Each row below holds a small network's activations on one input, seen along a few directions.
Each table varies a few parts of the input and shows all the possible inputs, shuffled.
A made-up example of a description, with smaller parts first: one of 3 separate values, together with either a single point or one of 11 places along a line or (one of 4 places along a line, together with one of 8 places around a ring).
Shared parts are said once, and a part with two or three values counts as separate values.
In the rows, 128 means zero.

Other details of the inputs shift rows strongly along two fixed directions, in all tables alike. That doesn't count.

Table:
R1: [153 115 110  70  83 106 165 123 144  79 126 171 130  50]
R2: [ 85 159 111 109 101 135  91  95  94 154 124  98 118  63]
R3: [111 138 162 213 140 160 123 116  93 167  99  74 123 200]
R4: [152 111 108  63 126  76 116 165 143  87 170 215 130  55]
R5: [133 142 151 204 182 140  88 160 142 173 143  87 159 186]
R6: [179  72 126 138 151 103 193 146 157 112 143 137 118 198]
R7: [159 116 104  63  85  77 173 140 131  73 123 167 116  58]
R8: [168  78 153 141 134 100 180 140 158  95 130 150 109 208]
R9: [104 133 172 202 126 188 113 100 121 172 129  83 145 211]
R10: [181 128 149 144 196  86 185 158 211 115 118 162 131 177]
R11: [148 114 141 141 195  96 182 162 188 125 105 178 146 180]
R12: [ 90 150 118  99 112 175  77 124  67 144 136  69  98  76]
R13: [184 107 148 169 194  78 154 159 188 118 134 163 143 168]
R14: [ 88 130 121 198 159 161 102 104 109 171 148  68 121 192]
R15: [ 90 176 117 141 133 143  52 139  71 165 139 130 146  49]
R16: [ 85 160 146 189 183 170 104 162 130 192 113  88 166 201]
R17: [149  83 133 136 139  98 159 119 167 128 139 141 116 192]
R18: [131 124 133 201 159 152 146 123 100 173 115  73 130 190]
R19: [ 96 167 111 118  96 150 101 122  65 155 116  71 133  62]
R20: [121 129 110  85 141  98 131 156 126 113 129 209 134  68]
R21: [160  70 134 167 151 126 155 113 181 119 101 160 112 189]
R22: [102 132 146 210 123 171 100 106 126 179 123  86 140 217]
R23: [ 86 164 137 123  79 177  80 116  82 136 131  88 127  96]
R24: [187  83 139 158 131  96 203 135 167  99 111 167 131 191]
R25: [164  85 133 144 134  77 183 115 176 108 117 173 110 179]
R26: [166 138 108  22 150  93 124 104 147  67 118 190 143  77]
R27: [149 109 108  58  74 112 156 135 148  75 146 163 134  65]
R28: [ 92 152 129  94  95 153  91 121  79 134 138  83 115  80]
R29: [ 94 168 112 118  67 170  86 130  78 141 131  82 145  78]
R30: [110 122 141 198 130 146 115 117 126 171 125  89 129 216]
R31: [ 87 164 135 124 109 157  93 107  68 150 116  76 115  80]
R32: [134 109  90  65 125  77 158 103 150  74 152 176  93  54]
R33: [165  94 161 166 136 116 178 117 156 106 110 157 116 195]
R34: [ 70 166 109 106 123 154  67 158  80 158 141 141 149  70]
R35: [ 93 157 120 111 121 169  87 112  63 147 117  76  95  62]
R36: [170 130 144 126 183  97 167 169 206 115 138 150 134 177]
R37: [140 122 138  64  86 109 158  97 152  77 134 184 117  56]
R38: [163 130 106  10 141 100 115 117 151  64 138 183 146  91]
R39: [ 92 166 108 115  73 156  90 139  69 145 130  70 137  78]
R40: [ 86 137 105 104  88 176  64 112 112 135 126 104 120  71]
R41: [145 113 103  55  90  98 150 145 123  93 145 136 121  72]
R42: [114 132 147 213 131 154 119  96 131 172 106 106 134 200]
Description of these inputs: one of 2 separate values, together with either a single point or one of 5 places around a ring or (one of 3 separate values, together with one of 5 places along a line).
- Changing only the choice among 2 separate values turns R4 into R15. The same change can be made to R41. Which row results? => R19
- Changing only the choice among 2 separate values turns R2 into R17. The same change can be made to R3. Which row results? => R8
- Which other rows does R13 become when the place on the ring of 5 takes its other values? List them by row number. => R10, R11, R15, R20

Table:
R43: [142 131 141 202 166 129 128 145 126 162 114 120 149 179]
R44: [116 106 139 186 130 147 131 137 123 157 132 123 136 206]
R45: [117 149 128 146 169 129 127 138 124 149 121 110 129 126]
R46: [173  97 125  64 111  82 204 140 173  66 124 172 119 109]
R47: [165  87 158 171 135 111 178 119 164 113 114 166 129 208]
R48: [136 129 105  67 125  81 148 147 146  91 131 189 111  35]
R49: [132 100 129 160 124 126 152 156 127 138 129 126 128 171]
R50: [129 139 127  99 136 134 103 130 135 117 133 155 139 105]
R51: [ 79 162 108 115 113 153  90 126  71 155 139  71 112  63]
R52: [132 127 132 139 139 119 145 161 141 135 118 148 146 134]
R53: [108 149 145 175 143 149  97 135 113 160 122 125 152 153]
R54: [138 109 129 145 137 130 156 153 128 135 136 109 128 178]
R55: [ 92 189 107  78 111 148  94 150  95 138 132 105 144  41]
R56: [151 127 142 130 125 126 159 129 131 116 117 115 126 141]
R57: [167  70 139 178 146 100 162 130 152 122 138 164 126 211]
R58: [126 117 120 100 124 130 128 139 126 120 140 116 123 144]
R59: [124 137 143 152 136 158 134 116 128 145 108  89 134 193]
R60: [144 108 110  71  88  82 144 141 189  86 176 158 107  70]
R61: [119 155 143 149 164 150  96 136 118 154 120  95 148 162]
R62: [115 130 132 152 154 122 122 124 137 149 122 155 130 133]
R63: [162 132 118  56 132  86 156 158 151  82 141 174 128  66]
R64: [ 71 182 123 134  75 178  89 123  69 162 107  71 140  67]
R65: [ 91 177 118  96  66 154  93 121  74 133 117  98 129  23]
R66: [125  97 120 127 141 126 126 115 136 123 139 142 105 147]
R67: [125 130 145 193 122 148 122 100 112 153 112 112 138 173]
R68: [178  74 139 152 167 100 163 130 157 116 137 134 123 222]
R69: [143 126 129 147 111 121 144 119 120 121 112 125 128 119]
R70: [185  94 148 166 155 103 192 123 160 115 115 130 128 203]
R71: [123 136 131 139 116 153 103  91 114 133 116 110 134 130]
R72: [141 146 137 176 171 135 124 141 120 158 122 100 149 166]
R73: [135 118 155 177 139 161 127 104 134 145 111 112 135 203]
R74: [ 65 163 110 115  92 189  55 119  72 160 139  79 135  90]
R75: [101 137 143 175 110 163 122 111 114 159 108 107 143 167]
R76: [155  89 105  46 131  75 163 129 159  70 149 175  90  95]
R77: [152  96 117  64 117  92 165 100 170  69 125 191  97  92]
R78: [ 75 191 117 139 111 162  49 117  71 165 128 103 154  61]
R79: [148  98 113  65  90  90 145 139 139  80 154 193 112  76]
R80: [ 77 198 109  99  92 142  60 134 132 141 154  96 138  20]
R81: [134 120 140 173 145 144 135 146 108 149 135  87 129 186]
R82: [121 136 142 177 149 147 146 111 117 159 107  82 117 166]
R83: [152  91 114  55 105  98 139 131 148  68 154 183 111  92]
R84: [123 127 133 133 135 122 133 143 146 132 126 165 149 142]
R85: [145 122 130 133 157 123 114 121 146 123 129 152 144 146]
R86: [ 69 169 121 129  90 160  87  90  84 153 115 103 119  62]
R87: [ 80 182 124 130  74 158  80 107 128 148 140  68 128  60]
R88: [147 116 120 127 131 115 139 138 115 124 144 113 124 129]
R89: [154 107 118  61 134  98 150 141 177  81 137 203 133 109]
R90: [120 127 126 122 161 127 115 117 146 131 126 153 125 127]
R91: [153  94 140 172 146 105 186 123 156 121 104 147 107 177]
R92: [154  96 114  67  93  84 157 155 135  82 147 176 112  66]
R93: [ 91 149 109 112  99 163  59 107  76 142 144  94 131  77]
R94: [174 114 117  62 151  76 148 136 167  78 137 180 130 102]
R95: [139 131 108  36 143  84 136 131 156  85 137 176 111  54]
R96: [140 124 157 169 149 149 136 114 130 142 108  90 133 208]
R97: [114 103 137 196 149 138 129 120 121 163 131 123 115 195]
R98: [ 89 184 110  68 117 151  77 137 102 135 129 106 144  57]
R99: [110 142 139 158 148 155 119  96 117 156 106  80 117 165]
R100: [135 131 152 195 162 136 132 154 128 160 113 120 149 183]
R101: [177  72 136 180 148  97 176 146 148 125 132 148 122 203]
R102: [ 87 162 122 107  89 178  87 101 100 140 116  99 136  92]
R103: [157 103 114  43 111  91 146 139 143  73 153 162 109  90]
R104: [112 113 130 192 144 140 129 135 106 167 124 100 113 165]
R105: [130 146 130 124 123 142 112 100 111 132 116  92 131 128]
- Changing only one part turns R48 into R91. The same change can be made to R50. Which row results? => R73
- Changing only one part turns R53 into R47. The same change can be made to R95. Which row results? => R99
- Describe the family of inputs behind these rows. => one of 3 separate values, together with either a single point or (one of 4 places along a line, together with one of 5 places around a ring)
- Which other rows does R101 become when the place on the ring of 5 takes its other values? List them by row number. => R57, R68, R88, R93
- Which other rows does R43 become when the choice among 3 separate values takes its other values? List them by row number. => R69, R101
- Which other rows does R89 become when the place on the ring of 5 takes its other values? List them by row number. => R52, R55, R84, R98
- Which other rows does R92 become when the place on the line of 4 takes its other values? List them by row number. => R49, R101, R104
- Which other rows does R96 become when the place on the line of 4 takes its other values? List them by row number. => R59, R99, R105

Table:
R106: [178  97 145 135 134 104 186 130 163 103 117 142 126 186]
R107: [111 140 145 169 134 176 106 106 106 159 112  69 140 183]
R108: [151 147 126  74 168 102 124 140 172 104 133 152 139 106]
R109: [133 120 115  65 102 120 122 125 127  93 149 140 118  95]
R110: [167  76 131 150 156  93 166 144 155 115 135 162 113 176]
R111: [142 121 130 117 110 107 147 147 149 113 134 171 132 100]
R112: [116 132 146 214 153 157 135 139 111 179 117  70 135 202]
R113: [131 108 127 102 114 114 123 122 149 107 144 177 129 116]
R114: [125 118 111  71 110 113 126 120 129 100 147 146 108  88]
R115: [ 75 175 121 126 106 180  75 101  80 157 114  68 125  91]
R116: [130 114 156 245 173 147 146 134 119 183 112  86 134 229]
R117: [124 140  94  37  79 116 110 145 108  91 154 135 119  29]
R118: [ 76 184 130 149  92 172  76 113  87 161 110  93 149  79]
R119: [108 148 108  51  78 126 103 110 130  92 130 170 126  24]
R120: [163  78 129 136 150  93 174 147 160 113 138 151 117 183]
R121: [157 107 135 131 132  97 170 119 148 107 113 155 114 132]
R122: [177  91 139 140 141 100 190 152 161 107 132 142 127 184]
R123: [156  85 130 154 145  96 161 148 171 117 140 179 136 183]
R124: [ 73 165 117 139 114 170  61 105  71 164 133  83 121  90]
R125: [ 99 160 136 167 122 162 110 111  92 168 107  69 134 138]
R126: [130 158 113  75 167  99 113 164 136 118 136 174 149  64]
R127: [ 92 152 132 170 134 172  90  94  92 168 110  82 126 138]
- Describe the family of inputs behind these rows. => either one of 2 separate values or (one of 4 places along a line, together with one of 5 places around a ring)
- What sort of input is R108? => one of 2 separate values

Table:
R128: [151 137 129  59 132 110 136 130 157  93 130 173 134  87]
R129: [ 68 215 115  87 106 180  48 115  82 146 126  87 148  34]
R130: [151 116 122  75  89 103 165 126 143  79 130 137 116  86]
R131: [ 73 163 115 126  49 165  75 106  69 152 135  89 124  45]
R132: [103 136 138 206 128 169 123 103  94 172 108  70 124 173]
R133: [ 93 139 145 204 144 174  76 116 119 183 117 109 155 177]
R134: [181  80 151 156 139 107 197 132 162 109 113 133 123 216]
R135: [166  85 139 136 188 104 158 130 186 122 135 151 130 222]
R136: [146 125 111  56 136  97 116 128 158  83 150 160 120  90]
R137: [108 129 139 181 133 170 113 116  89 166 129  46 121 193]
R138: [182  99 138 180 188  75 185 202 165 134 137 150 140 187]
R139: [142 114 115  74  87  95 154 116 126  86 123 158  98  63]
R140: [ 67 190 115  96 114 166  54 103  88 153 120 108 138  28]
R141: [151 115 119  72  88 100 166 124 143  85 129 137 119  87]
R142: [181  64 135 143 155 116 190 133 146 110 130 131 107 225]
R143: [170  83 140 135 191 103 154 132 174 118 131 155 132 225]
R144: [ 72 193 119 107 114 159  52 102  90 156 121 106 135  40]
R145: [153 132 111  91 143  74 157 195 129 107 151 162 140  61]
R146: [130 125 107  75 105 105 116 121 151  95 143 202 130  68]
R147: [135  98 119  93  74 107 157 124 131  87 139 174 108  86]
R148: [156  97 153 158 185 106 171 122 185 127 116 180 123 207]
R149: [106 138 145 206 129 171 118 105  85 172 107  70 124 172]
R150: [146 132 100  85 140  77 156 201 136 110 144 162 131  58]
R151: [ 91 131 131 215 102 176 110 111  91 176 119  82 131 181]
R152: [125 121 118  72 107 102 115 125 144  89 138 202 134  69]
R153: [110 132 141 184 130 166 107 118  91 165 128  44 118 193]
R154: [ 98 169 147 182 160 179  87 121 121 179 108  78 155 182]
- Describe the family of inputs behind these rows. => one of 3 separate values, together with either a single point or (one of 2 separate values, together with one of 4 places along a line)
- Start at R151 and move only the place on the line of 4, one step at a time. The first step leads to R132. Which rows follow, in order? => R141, R137

Table:
R155: [105 152 134 169 143 151 101 130 106 168 116 103 145 139]
R156: [158  99 141 130 119 108 172 126 158 107 121 155 121 156]
R157: [113 139 127 160 136 151 114 137  94 158 133  70 131 148]
R158: [143 118 141 162 162 118 136 130 149 137 121 148 134 166]
R159: [153  88 130 143 119 108 169 135 139 115 129 144 113 162]
R160: [109 151 133 151 144 157 107 123 108 158 121  80 133 150]
R161: [149  92 133 124 124 114 145 117 155 105 133 165 121 163]
R162: [121 140 109  58 112 127 103 124 123 104 147 137 125  72]
R163: [ 97 154 105  66 100 127  84 131 117 114 147 151 131  31]
R164: [100 147 130 153 109 156 105 106 106 153 119  95 129 123]
R165: [107 151 135 150 151 158 102 117 108 154 114  87 131 154]
R166: [125 155 115  76 105 127 118 131 117 109 133 114 129  65]
R167: [147 100 140 150 141 121 155 108 151 119 118 149 123 173]
R168: [141 116 120 116 124  98 148 157 134 116 142 154 121 102]
R169: [150 119 128 112 131  97 159 147 154 102 127 167 134 116]
- Describe the family of inputs behind these rows. => one of 3 separate values, together with one of 5 places along a line
- Changing only the place on the line of 5 turns R158 into R169. The same change can be made to R167. Which row results? => R156
- Which other rows does R155 become when the choice among 3 separate values takes its other values? List them by row number. => R160, R164
